These are the activations of a small neural network, seen along a few directions. Each row is one input.
Each table varies a few parts of the input and shows all the possible inputs, shuffled.
A made-up example of a description, with smaller parts first: one of 6 places along a line, together with either a single point or one of 11 places around a ring or (one of 3 separate values, together with one of 8 places around a ring).
Shared parts are said once, and a part with two or three values counts as separate values.
In the rows, 128 means zero.

Other details of the inputs vary at random and push rows far along two fixed directions, the same in every table; ignore that.
To show where, the next rows are all for the same input, with only those details redrawn:
[ 86  84  77 108 141 178 180 134 123 148  78]
[111  75  72 133 135 197  67 136  70  52 107]
[150 131 124 112 132  84 187 101 162 139 103]
[167 121 118 132 123 109  74 107 106  46 131]
[176 125 123 135 123 101  66 104 109  37 136]
[153 134 126 112 131  82 186 102 165 138 105]
[151 135 127 110 131  79 193 100 168 145 103]
[175 124 121 133 123 102  67 104 107  38 135]

Table:
R1: [182 181 128 161 119  94  75 137 151  87 128]
R2: [103  73  71 127 133 199  71 138  69  56 106]
R3: [128 129 181 114 114  93 186  94 132 178 173]
R4: [ 60 112 132 148 157 191 167 158 142 213 111]
R5: [ 86 109 133 147 151 216  67 169  76 128 175]
R6: [153 139 170 114 110  90  88 121  86 106 201]
R7: [159 157 128 161 129 101 152 115 186 167 102]
R8: [163 132 149  98 111  89  93 121  80  82 171]
R9: [ 78  75 120 102 122 177 199 125  96 175 119]
R10: [146 149 135  81 125  75 193 114 142 155 116]
R11: [159 148 110 106 129  95 112 124 116  80 116]
R12: [150 128 151 106 117  84 190  93 144 145 123]
R13: [136 173 130 170 128 108  83 167 146 119 137]
R14: [132 165 148 171 136  92 147 132 180 184 114]
R15: [100 121  60 116 145 189 151 156 128 140  75]
R16: [129 181 164 117  92  80 122 157 200 154 113]
R17: [ 65  93 111 143  95 215  40 175 113  99 102]
R18: [160 175 175 160 132  95  73 152 137 113 176]
R19: [ 50  99 138 138 158 212 164 137 121 213 137]
R20: [130 144 169 126 120 108  99 131 101 135 203]
R21: [159 143 118 136 138 106 172 105 184 157  97]
R22: [ 42  86 130 123 139 200 175 130 101 211 147]
Question: What is each input in this table made of?
Answer: one of 2 separate values, together with either a single point or one of 10 places around a ring
Question: The inputs of R13 and R14 match in every part but the choice among 2 separate values. If R8 is changed in the same way as R13 into R14, which row does it become?
Answer: R9

Table:
R23: [ 72 111 119  84 133 160 212 164 146 233 113]
R24: [110 117  90 114 106 131 161 150 134 135  83]
R25: [157 144 152 127 105 118  92 116 100 108 170]
R26: [154 145 135 145 121  98  99 110  88  89 165]
R27: [108 111 111 137 126 139 144 108 161 151 105]
R28: [191 195 194 138 142  30 181 118 213 171 150]
R29: [114 129 154 124 110 126 159 111 119 163 139]
R30: [137 125  96  98 147 118 179 131 135 157 124]
R31: [158 133 163 129 106 119  95 104 104 111 170]
R32: [ 61  91  71 134 152 243 184 170 136 204  74]
R33: [129 107 108 186 123 171  18 145  80  69 126]
R34: [ 92 124 128 109 116 140 136 156 112 162 133]
R35: [172 148 137 135 126  96 113 103 105 107 176]
R36: [ 47 107 131 113 151 177 200 141 168 214 110]
R37: [173 171 158 137 114  18 171  79 212 165 122]
R38: [153 110 128 124 143 110 113 109 107  78 151]
R39: [141 114 128 179 129 158  45 126 108  82 136]
R40: [197 214 185 137 141  32 181 131 207 168 146]
R41: [125 113 142 169 141 161  52 146 104  85 143]
R42: [ 59 102  62 129 150 243 190 184 133 212  65]
R43: [106  98  96 113 149 134 171 131 110 138 118]
R44: [120 108 137 130 141 135 173  99 120 150 140]
R45: [104  97 105 120 107 131 166 141 135 126  87]
R46: [118 117 157 100 122 122 146 139 135 170 144]
R47: [142 144 145 135 101 116  87 117  90 101 165]
R48: [110 127 105 169 135 179  26 178  69  66 131]
R49: [ 42  75  44  97 157 202 215 167 100 199  79]
R50: [144 104 109 128  99 152  81 137 106  48 116]
R51: [123 120  82 151 112 158  30 135  93  65 117]
R52: [161 131 136 119 137  98  87 105 111  54 118]
R53: [156 145 102 136 111 139  55 120 127  75 124]
R54: [120 117 130 171 136 155  44 160  90  81 138]
R55: [ 66  95  67 117 133 208 184 136 159 193  72]
R56: [128 112 131 104 149 128 167 107 140 120  93]
R57: [173 136 148 137 128 102 107  94 108  98 177]
R58: [170 175 209 109 107   9 177 104 182 179 157]
R59: [159 141 122 114 134  97  92 116 112  73 112]
R60: [ 79 151 128 123 132 134 153 151 145 164 130]
R61: [202 182 175  92 139  23 191  76 198 135 113]
R62: [167 140 117 110 137 123  78 114 110  61 116]
R63: [118 140 155 145 126 124  53 131 116  77 166]
R64: [106 121 134 138 134 179  34 147 100  71 163]
R65: [ 96 110 150 115 122 150 202 109 137 204 122]
R66: [184 175 187 129 128  10 203  74 169 162 160]
R67: [167 126 121 115 140  99 120 110 118  94 153]
R68: [ 58  59  84 113 122 195 207 150 133 162  68]
R69: [202 186 157 103  96  22 193 104 205 137 115]
R70: [112  91 151 129 117 164  46 139  78  85 156]
R71: [ 98 126  93 152 134 163 143 157 130 175  85]
R72: [116 140 130 135 131 163  43 149 103  76 165]
Question: The inputs of R24 and R50 match in every part but one. If R51 is changed in the same way as R24 into R50, which row does it become?
Answer: R55
Question: What is each input in this table made of?
Answer: one of 5 places around a ring, together with one of 10 places around a ring
Question: Which other rows does R29 become when the place on the ring of 5 takes its other values? List them by row number.
Answer: R25, R31, R47, R65
